A small network was shown many inputs. Here are its activations along a few directions, one row for each input.
Each table varies a few parts of the input and shows all the possible inputs, shuffled.
A made-up example of a description, with smaller parts first: one of 2 separate values, together with either a single point or one of 9 places around a ring or (one of 5 places around a ring, together with one of 6 places along a line).
Shared parts are said once, and a part with two or three values counts as separate values.
In the rows, zero is written as 128.

Other details of the inputs vary at random and push rows far along two fixed directions, the same in every table; ignore that.

Rows:
R1: [116 111 161 102 151  84  77 188 117 133  93 110 130]
R2: [184 120 121  78 154 133 113 109  84 193 188  92 104]
R3: [146 104 174 136 103  92  94 164 129 123  88 106 160]
R4: [ 92 161  81 119 148 192 150  89 115 120 196 166  91]
R5: [ 27 154 103 152 152 141 100 177 153  58 119 175 139]
R6: [140 103 157 126  97  90 120 172 129 126  70  96 140]
R7: [ 59 158 111 174  89 123 122 143 173  49  90 176 130]
R8: [124 124 160  93 127  97  71 187 102 118  98  99 128]
R9: [ 57 138 121 164  99 144 139 143 167  35  97 172 152]
R10: [116 118 156  78 114  97  87 182 114 118  91  92 114]
R11: [198 103 136 100 107 114 149  83 117 203 159 112 117]
R12: [149  88 178 136 117 120 109 164 144 104  92  85 148]
R13: [121 175  88 169 119 144 150  65 134 132 179 194 117]
R14: [ 61 161 108 188 113 143 131 165 156  52 105 165 163]
R15: [164  95 131  69 171 119 140  95  95 199 169  99  91]
R16: [122 156  86 153 125 156 172  56 142 113 174 178 105]
R17: [126 171  83 172 131 157 153  69 145 122 191 178 120]
R18: [ 22 140 110 151 154 159 114 169 156  51 112 168 122]
R19: [205 104 137 120 141 141 162  94 105 192 163  91 115]
R20: [139 108 152 117 108  98 113 165 138 132  57  96 149]
R21: [148 100 169 139 115 103  96 168 140 113  99  88 165]
R22: [115 175  74 158 140 173 167  76 139 143 171 175 145]
R23: [201 101 131 106 131 123 170  85  99 191 154  96 115]
R24: [202 121 134 121 126 113 147  96  91 208 158 113 127]
R25: [202 109 132 112 152 149 157  85 114 199 149  90 125]
R26: [154  99 175 147 126 110 102 157 146  98  88  79 129]
R27: [ 88 163  77 103 138 173 158  80 109 117 188 170  91]
R28: [142  97 155 118 125 109 121 158 133 114  60  85 152]
R29: [ 79 165  77 107 146 145 157  92 133 149 179 195  91]
R30: [142 118 161 133 121  98  99 165 124 134  65  99 165]
Description of these inputs: one of 5 places around a ring, together with either one of 2 separate values or one of 4 places along a line.
Question: Changing only the place on the ring of 5 turns R20 into R28. The same change can be made to R7. Which row results?
Answer: R16
Question: Which other rows does R13 become when the place on the line of 4 takes its other values? List them by row number.
Answer: R3, R24, R30

Rows:
R31: [ 70 136 106 113 132 153 142 117 139  81 151 166  89]
R32: [112 146 110 178 123 168 151 106 145  75 147 152 138]
R33: [213  93 147  74 173 133 122  99  75 204 189  60  91]
R34: [ 83 151 107 134 142 167 120 123 129  71 170 153 100]
R35: [210 108 138  83 190 118 110 108  82 251 178  79 127]
R36: [101 131 115 153  94 155 160  93 164  75 141 160 116]
R37: [146 121 160 144 100  90 110 171 130 139  71 112 169]
R38: [215 106 146  86 173 101 103  99  80 228 190  83  99]
R39: [110 146 100 180 138 180 158 116 149  91 137 150 158]
R40: [140 108 151 125 111 107 137 154 139 133  45  97 169]
R41: [144 121 155 141 110  95 112 168 129 146  68 111 188]
R42: [107 149 104 177 142 184 159 114 149  95 135 150 167]
R43: [ 65 134 103 117 136 156 145 119 137  87 148 163  94]
R44: [141  82 169 135 113 108 131 151 144  99  74  86 139]
R45: [106  89 156  92 152 120 115 180 126 119  83  89 121]
R46: [110 166 109 167  80 122 137 108 143 103 140 189 136]
R47: [215 104 148  86 165 102  99  98  83 227 194  80  92]
R48: [ 78 170 102 122 110 121 113 129 124 105 158 191 109]
R49: [ 96 130  98 160 129 166 179 109 160 102 118 162 147]
R50: [ 97 133 105 161 118 157 177 104 160  92 127 159 133]
R51: [ 64 138  98 117 147 158 153 126 139  95 143 161 105]
R52: [207  95 139  73 190 149 129 107  77 226 176  58 119]
R53: [110 112 146  84 130 103 112 176 119 131  66 100 122]
R54: [105 165 107 170  84 125 140 110 141 109 137 186 141]
R55: [113 125 151 101 129  90  86 191 110 144  90 114 142]
R56: [109 165 110 162  73 124 131 105 148 100 145 186 136]
R57: [110 125 146  98 137  96  88 189 109 152  86 113 160]
R58: [ 70 136 107 110 125 155 136 114 144  78 156 163  89]
R59: [155 115 166 167 132 102  98 168 141 127  84  97 167]
R60: [ 74 158  96 106 111 134 138 115 132  92 134 176  89]
R61: [156 115 165 167 126  94  96 164 143 119  92  95 162]
R62: [107 112 141  81 139 109 113 174 118 139  63  99 140]
R63: [157  96 170 154 114 122 107 156 136  89  98  73 143]
R64: [167 140  89 101 176 178 162  61  92 191 233 127  87]
R65: [148 118 164 144  90  78 103 162 126 125  79 112 159]
R66: [104 169 101 170  95 127 148 116 143 117 132 184 153]
R67: [ 99 154  89 154 108 149 176 106 151 114  99 171 148]
R68: [189 144  87 117 123 153 207  33 115 218 173 152 109]
R69: [164 157  87  87 141 129 151  60  82 221 222 168  91]
R70: [110  87 160  90 143 109 108 170 122 105  92  90 111]
R71: [115 125 150 101 124  82  85 187 111 136  98 112 137]
R72: [113 160 111 192 115 138 128 105 153  97 149 172 139]
R73: [144 104 160 129  85  91 124 147 138 110  61  95 133]
R74: [146 118 152 144 105  91 110 171 129 142  70 111 179]
R75: [201 136  96 143 146 176 187  40 113 187 218 127 115]
R76: [ 78 150 104 137 146 170 123 125 127  78 167 150 104]
R77: [ 67 160  88 110 126 140 149 123 132 107 126 171 106]
R78: [128 102 166 104 134 124  75 169 121  85 124  75 111]
R79: [122 119 156 124 156  96  72 183 122 125 111  96 135]
R80: [237  72 158  95 121 115 160  69 110 202 160  71  97]
R81: [128 117 166 116 134  93  56 171 127 107 124  98 119]
R82: [ 75 168  99 150 162 149 113 137 133 117 155 173 128]
R83: [161 112 174 159 103  91  79 151 148 104 105  97 146]
R84: [ 75 154  99 138 162 181 133 136 127  95 155 151 120]
R85: [109 109 138  84 135 105 112 176 118 135  64  98 131]
R86: [ 68 157  92 109 123 137 145 117 127 100 127 174 100]
R87: [250 101 144 128 158 112 134  87 103 244 164  78 145]
R88: [164 137  82 101 186 188 164  66  91 203 224 128 101]
R89: [152 115 162 164 140 106  99 166 141 133  81  97 186]
R90: [120 117 148 124 166 106  74 188 120 136 102  97 149]
R91: [106  86 148  92 156 123 115 179 126 123  82  88 130]
R92: [ 96 133 106 161 124 165 179 108 159  99 120 163 137]
R93: [ 93 133 102 157 133 170 180 107 159 105 116 163 156]
R94: [ 59 137  94 114 160 172 156 128 137 110 131 163 128]
R95: [144 108 155 129  97  93 133 153 140 119  57  93 145]
R96: [144 105 159 128  92  91 128 147 135 112  57  96 140]
R97: [ 68 170  85 126 134 137 126 142 121 132 139 187 140]
R98: [149 105 163 126  80  88 121 145 140 104  64  98 128]
R99: [113 108 152  85 114  92 101 167 119 114  79  98 106]
R100: [117 146 114 176 111 166 145 103 150  68 154 152 127]
R101: [148 105 164 122  73  91 116 141 145 102  70  95 129]
R102: [ 84 165 107 146 142 135 101 125 135  94 170 176 108]
R103: [252 101 154 127 143 100 127  77 100 227 172  81 125]
R104: [210 147 104 150 130 140 157  30 118 199 224 154 105]
R105: [ 77 170 103 119 103 124 108 126 128 102 163 188 109]
R106: [ 73 169  99 126 113 124 116 131 122 111 154 188 114]
R107: [117 109 156  77 104  91  93 161 125 104  88  98 101]
R108: [161  97 174 146 103 122  99 150 143  81 107  74 139]
R109: [187 116 100 124 125 161 200  26 122 190 204 140  92]
R110: [110 149 107 180 133 179 158 115 149  89 139 151 148]
Question: Describe the family of inputs behind these rows.
Answer: one of 2 separate values, together with one of 5 places around a ring, together with one of 8 places along a line
Question: Changing only the place on the line of 8 turns R39 into R108. The same change can be made to R49. Which row results?
Answer: R36
Question: Changing only the place on the line of 8 turns R34 into R76. The same change can be made to R48. Which row results?
Answer: R106
Question: Changing only the place on the line of 8 turns R51 into R43. The same change can be made to R77. Which row results?
Answer: R99
Question: Which other rows does R58 become when the place on the ring of 5 takes its other values? List them by row number.
Answer: R78, R81, R105, R107
Question: Which other rows does R44 become when the place on the ring of 5 takes its other values? List them by row number.
Answer: R32, R65, R96, R103
Question: Which other rows does R68 become when the place on the line of 8 takes its other values? List them by row number.
Answer: R40, R67, R73, R95, R96, R98, R101
Question: Which other rows does R67 become when the choice among 2 separate values takes its other values? List them by row number.
Answer: R85
Question: Which other rows does R90 become when the choice among 2 separate values takes its other values? List them by row number.
Answer: R87

Rows:
R111: [151 117 134 101 130 128 132 132 106 153 124 101 125]
R112: [121 151 100 152 140 166 145  92 141 116 160 153 129]
R113: [158 114 136 108 127 126 132 120 123 156 116 103 134]
R114: [ 98 158  96 130 139 139 134 110 125 141 167 179 122]
R115: [160 122 138 111 120 107 119 116 124 154 121 110 119]
R116: [141 110 134  97 148 122 130 133 115 160 124 106 121]
R117: [ 92 129 149 128 109 100  92 186 131  75  71 115 132]
R118: [118 148  96 149 121 152 171  95 136 132 142 166 133]
R119: [104 125 156 157 102  94  98 185 145  91  70 127 164]
R120: [166  99 148 128 120 119 140 118 127 144 130 105 128]
R121: [161 125 140 116 121 109 111 126 121 164 131 117 139]
R122: [160 115 140 121 145 135 121 130 110 141 140  91 123]
R123: [ 96 137 102 126 142 157 148 102 135 119 168 164 107]
R124: [ 45 149 115 154 111 153 125 160 153  35 111 166 133]
R125: [144 117 137 100 141 104 117 128 114 158 128 113 106]
R126: [154 127 137 108 124 110 111 138 104 160 139 114 130]
R127: [ 88 112 154 143 147 121  90 190 144  71  81 103 141]
R128: [160 104 145 111 125 126 126 116 129 142 133 101 125]
R129: [127 147 104 168 136 159 159  93 140 119 157 156 131]
R130: [119 155  99 152 113 133 158  90 137 130 146 172 118]
Question: Describe the family of inputs behind these rows.
Answer: one of 4 places along a line, together with one of 5 places along a line
Question: Changing only the place on the line of 5 turns R123 into R114. The same change can be made to R120. Which row results?
Answer: R119
Question: Which other rows does R117 become when the place on the line of 4 takes its other values? List them by row number.
Answer: R115, R125, R130
Question: Start at R112 and move only the place on the line of 5, one step at a time. The first step leads to R128. Which rows follow, in order?
Answer: R113, R115, R121

Rows:
R131: [184  88 169  97 148  88 101 158  99 190 116  68 127]
R132: [155 152  97 108 150 131 142  78 104 184 185 147 105]
R133: [146  98 174 126 107  96 108 177 129 116  47  75 161]
R134: [123 140 102 122 153 160 147  95 115 142 186 150 121]
R135: [ 13 173  84 166 119 154 145 150 158  48 113 212 130]
R136: [ 87 119 159 145 131 122  81 202 142  51  70  93 141]
R137: [206  87 168 116 123  93 111 144 117 177 107  58 148]
R138: [ 99 174  85 170 120 166 160  97 139 113 143 186 149]
R139: [ 79 101 160 121 125 115  95 199 137  59  66 103 146]
R140: [144 141  95 111 162 157 152  74 118 187 193 151 107]
R141: [ 94 144 106 135 132 160 140 120 135  92 139 143 107]
R142: [151 151  90  96 143 136 160  65 106 183 186 153  92]
R143: [153 105 161 153 119 101 106 141 140 118 102 105 143]
R144: [201  81 168 105 113  92 124 139 118 174  98  58 139]
R145: [152 153  97 105 132 144 138  75 100 186 209 157 100]
R146: [ 69 125 154 120  99 101  78 200 139  59  67 125 135]
R147: [110 136 118 161 111 134 149 100 153  98 130 160 127]
R148: [ 44 179  99 197 104 161 139 140 174  31 116 205 154]
R149: [177  77 167  75 149  99 107 147 112 181 105  63 117]
R150: [172 138 107 128 120 150 178  60 124 171 181 149 112]
Question: Describe the family of inputs behind these rows.
Answer: one of 2 separate values, together with either one of 4 places along a line or one of 6 places along a line
Question: Changing only the choice among 2 separate values turns R139 into R134. The same change can be made to R149. Which row results?
Answer: R140
Question: Which other rows does R148 become when the choice among 2 separate values takes its other values? List them by row number.
Answer: R150
Question: Which other rows does R137 become when the place on the line of 4 takes its other values? List them by row number.
Answer: R138, R143, R148
